Each row below holds a small network's activations on one input, seen along a few directions.
Each table varies a few parts of the input and shows all the possible inputs, shuffled.
A made-up example of a description, with smaller parts first: one of 5 places around a ring, together with either a single point or (one of 2 separate values, together with one of 4 places along a line) or one of 9 places around a ring.
Shared parts are said once, and a part with two or three values counts as separate values.
(in the rows, 128 means zero)

Other details of the inputs shift rows strongly along two fixed directions, in all tables alike. That doesn't count.

Table:
x1: [135  74 126 119 101 166  87 115 117  73 111]
x2: [186 199  59  93 148 127 124  85 132 123 227]
x3: [195 187  60 100 152 123 131  89 137 118 210]
x4: [125  77 121 107  96 153  81 113 115  80 108]
x5: [130  84 124 118  92 163  85 108 114  82 108]
x6: [106 102  74 127  90 193  90  83  68 170  84]
x7: [138  83 126 134  95 179  86 113 123  76 115]
x8: [195 169  59 112 158 125 138  87 147 107 221]
x9: [128  99 120 109  78 161  86 109 107  92 104]
x10: [114 109 125 104  73 165  80 109 102  99 114]
x11: [ 63  58 236 169 122 103 140 203 141 128  33]
x12: [135 182 168 171 194  76 199 161 176 172 149]
x13: [ 45 115 234 186  77 136 149 186 140 162  43]
x14: [108  97  77 132  93 194  97  88  65 157  89]
x15: [101 197 116 169 200  88 208 144 131 245 117]
x16: [106 191 176 136 186  52 195 175 161 188 144]
x17: [ 55  82 231 158 100  98 139 197 130 148  24]
x18: [127 193 168 168 173  74 210 168 173 183 145]
x19: [192 148  62  80 176  90 124  99 134 101 213]
x20: [194 147  64  86 184 105 130 101 143  93 215]
x21: [122  92 118  98  83 151  82 115 108  90 103]
x22: [109 181 176 131 186  41 190 180 155 185 146]
x23: [135  79 123 137  87 179  93 114 126  75 120]
Each input here is: either one of 3 separate values or (one of 4 places along a line, together with one of 5 places along a line).
Which of the alternatives is x12? -> one of 4 places along a line, together with one of 5 places along a line

Table:
x24: [150 117 114 154 113 168 124 111 140 103 140]
x25: [146 114 121 112 107 120 112 124 128  90 132]
x26: [ 97 130 174 160 164 101 177 168 129 183  83]
x27: [118 128 130 126  96 156 115 120 110 133 122]
x28: [154 113 107  97 120 152  81 102 122  68 157]
x29: [102 130 145 150 134 116 139 144 130 160  95]
x30: [ 95 129 146 143 115 131 132 136 128 149  94]
x31: [106 120 207 152 126 104 147 173 156 130  78]
x32: [131 137  92 108  96 160 102  99 114 116 140]
x33: [144 109  68 100 121 157  97  88 102 108 130]
x34: [192 237  73 113 229  60 201 112 154 188 246]
x35: [116 113 134 138 117 136 117 129 109 146 106]
x36: [136 100 109 101 121 142  93 117 123  84 158]
x37: [105 113 172 139 133  91 155 169 147 134 112]
Describe the family of inputs behind these rows. -> either a single point or one of 5 places around a ring or (one of 2 separate values, together with one of 4 places along a line)
List by row number the other inputs of the same sort as x30. -> x26, x27, x29, x32, x33, x34, x35

Table:
x38: [ 73  41 195 134  57 158  66 152 114  78   5]
x39: [ 83  59 213 160  31 196  84 150 111  84  32]
x40: [203 214  43 107 223  96 168  86 132 182 230]
x41: [102 155 219 184 186  65 208 205 187 166 144]
x42: [234 231  59  89 216  63 178  96 165 132 249]
x43: [ 71 164 187 131 182  25 206 200 136 222 107]
x44: [ 69  24 189 140  47 150  73 160 118  76   8]
x45: [194 119  44  52 139 151  58  62 118  40 218]
x46: [117 169 215 188 164  69 223 198 182 173 128]
x47: [163  97  35  91 118 198  73  58  76  95 142]
x48: [ 83  38 193 151  31 164  86 152 116  83  17]
x49: [165  89  33  96  90 189  65  61  80 101 153]
x50: [ 56  15 205 143  57 161  70 161 121  67  34]
x51: [202 193  22 108 234  88 190  92 136 166 237]
x52: [ 78 206 192 190 166  99 213 171 172 212  99]
x53: [160 130  46  99  79 198  54  54  83 103 157]
x54: [201 131  50  72 121 176  63  68 117  47 232]
x55: [149 130  33  99  64 203  76  58 107  84 166]
x56: [ 73 178 196 126 190  37 196 193 131 225 101]
x57: [ 84 177 193 201 165  74 210 183 158 225 101]
Describe the family of inputs behind these rows. -> one of 2 separate values, together with either a single point or one of 4 places along a line or one of 5 places around a ring
The inputs of x51 and x47 match in every part but the choice among 2 separate values. If x55 is changed in the same way as x51 into x47, which row does it become? -> x52
Which other rows does x54 become when the choice among 2 separate values takes its other values? List them by row number. -> x41
